These are the activations of a small neural network, seen along a few directions. Each row is one input.
In each table, some parts of the input vary, and every possible input appears once, in random order.
Descriptions start from the smaller parts, as in this example, which fits no table here: line(4) and (point or line(9) or (values(3) and ring(8))).
Shared parts are said once, and a part with two or three values counts as separate values.

Rows:
row 1: [-.11,.32,.20,.00,-.23,-.02,.24,-.30,-.19,.26,-.08,-.22,.13,-.04,.11,.36]
row 2: [-.12,.12,.07,-.26,-.32,-.31,-.09,-.32,.11,.30,.02,.00,-.34,-.23,.42,-.13]
row 3: [-.19,.17,.18,-.08,-.26,-.06,.16,-.18,-.13,.57,-.01,-.09,-.20,-.01,.32,.02]
row 4: [-.08,.27,.16,-.12,-.30,-.34,.16,-.35,-.03,-.03,-.11,-.12,.08,-.22,.22,.27]
row 5: [.05,-.30,-.14,.02,.28,.22,-.22,.37,.16,.21,.22,.20,-.13,.29,-.11,-.50]
row 6: [.13,-.11,-.02,.21,.38,.42,.03,.30,-.18,-.37,-.04,-.14,.30,.27,-.46,.23]
row 7: [.07,-.27,-.05,.07,.29,.36,-.11,.37,-.05,.16,.16,.10,-.01,.37,-.25,-.29]
row 8: [.12,-.19,-.06,.05,.25,.17,-.03,.30,.03,-.44,.04,-.01,.19,.06,-.32,-.01]
row 9: [.07,-.20,.00,.09,.30,.42,-.05,.32,-.08,.02,.11,.06,.06,.35,-.31,-.10]
row 10: [.01,.29,-.11,.07,-.42,-.70,-.03,-.40,.07,-.42,-.35,.22,-.12,-.56,.32,.15]
row 11: [.11,-.30,-.22,-.03,.24,.15,-.12,.23,.19,-.34,.12,.06,.09,.10,-.23,-.20]
row 12: [.12,-.12,-.02,.15,.35,.43,.00,.32,-.13,-.17,.04,-.09,.21,.30,-.47,.07]
row 13: [.18,-.15,-.43,.16,.19,-.15,-.22,.26,.17,-.77,-.14,.34,.10,-.33,-.20,-.13]
row 14: [-.11,.36,.20,.08,-.17,-.06,.26,-.33,-.21,.06,-.12,-.26,.25,-.05,.09,.49]
row 15: [-.06,.30,.17,.04,-.22,-.26,.21,-.40,-.11,-.09,-.21,-.17,.28,-.20,.13,.49]
row 16: [-.18,.24,.23,-.05,-.25,-.01,.22,-.25,-.16,.43,-.03,-.11,-.09,-.02,.24,.20]
row 17: [-.15,.13,.09,-.17,-.31,-.19,.01,-.16,.05,.61,.00,.00,-.38,-.07,.46,-.16]
row 18: [-.11,.15,.02,-.19,-.31,-.34,.07,-.37,.09,.05,-.05,-.09,-.08,-.19,.29,.11]
row 19: [.13,-.16,-.05,.19,.35,.25,.03,.27,-.08,-.53,-.11,-.07,.33,.07,-.43,.22]
row 20: [.12,-.34,-.15,-.01,.23,.15,-.25,.31,.19,.09,.26,.21,-.15,.17,-.12,-.48]
row 21: [.10,-.34,-.13,-.05,.22,.15,-.27,.24,.21,-.10,.23,.18,-.10,.09,-.11,-.47]
row 22: [-.12,.10,.08,-.18,-.31,-.28,-.02,-.22,.08,.46,.04,.02,-.42,-.18,.43,-.15]
Q: The inputs of row 2 and row 21 match in every part but one. If row 16 is changed in the same way as row 2 into row 21, which row does it become?
A: row 9
Q: Describe the family of inputs behind these rows.
A: values(2) and (point or ring(10))
Q: Which other rows does row 10 become when the values(2) part takes its other values? List them by row number.
A: row 13
Q: Which other rows does row 6 become when the values(2) part takes its other values? List them by row number.
A: row 14

Rows:
row 23: [.21,-.42,-.10,.12,.56,.51,-.12,.58,.04,-.40,.23,-.01,.22,.40,-.62,-.24]
row 24: [-.21,.32,.19,-.23,-.59,-.53,.12,-.57,.05,.50,-.04,-.06,-.29,-.27,.60,.04]
row 25: [.21,-.69,-.33,-.11,.51,.46,-.57,.70,.32,.09,.42,.36,-.41,.46,-.27,-.97]
row 26: [.09,-.24,-.18,.08,.28,.28,-.16,.30,.05,.06,.09,.10,-.01,.25,-.18,-.22]
row 27: [.20,-.21,-.06,.36,.53,.36,.03,.42,-.15,-.68,-.10,.07,.44,.20,-.66,.17]
row 28: [-.23,.23,.23,-.17,-.45,-.36,.08,-.44,.05,.78,.09,.01,-.29,-.12,.59,-.14]
row 29: [-.01,.24,-.04,.15,-.10,-.17,.18,-.16,-.10,-.38,-.24,-.06,.34,-.24,-.03,.43]
row 30: [-.08,.40,.09,.01,-.35,-.37,.20,-.44,-.11,-.17,-.28,-.16,.11,-.39,.22,.50]
row 31: [.14,-.02,-.05,.18,.23,.26,.06,.09,-.15,-.58,-.08,-.13,.42,.12,-.44,.34]
row 32: [-.10,.00,.02,-.06,-.03,.10,-.01,.18,-.02,.51,.06,.04,-.33,.04,.17,-.21]
row 33: [-.22,.38,.23,-.31,-.60,-.55,.18,-.65,.02,.26,-.15,-.16,-.21,-.45,.61,.28]
Q: Describe the family of inputs behind these rows.
A: point or ring(10)
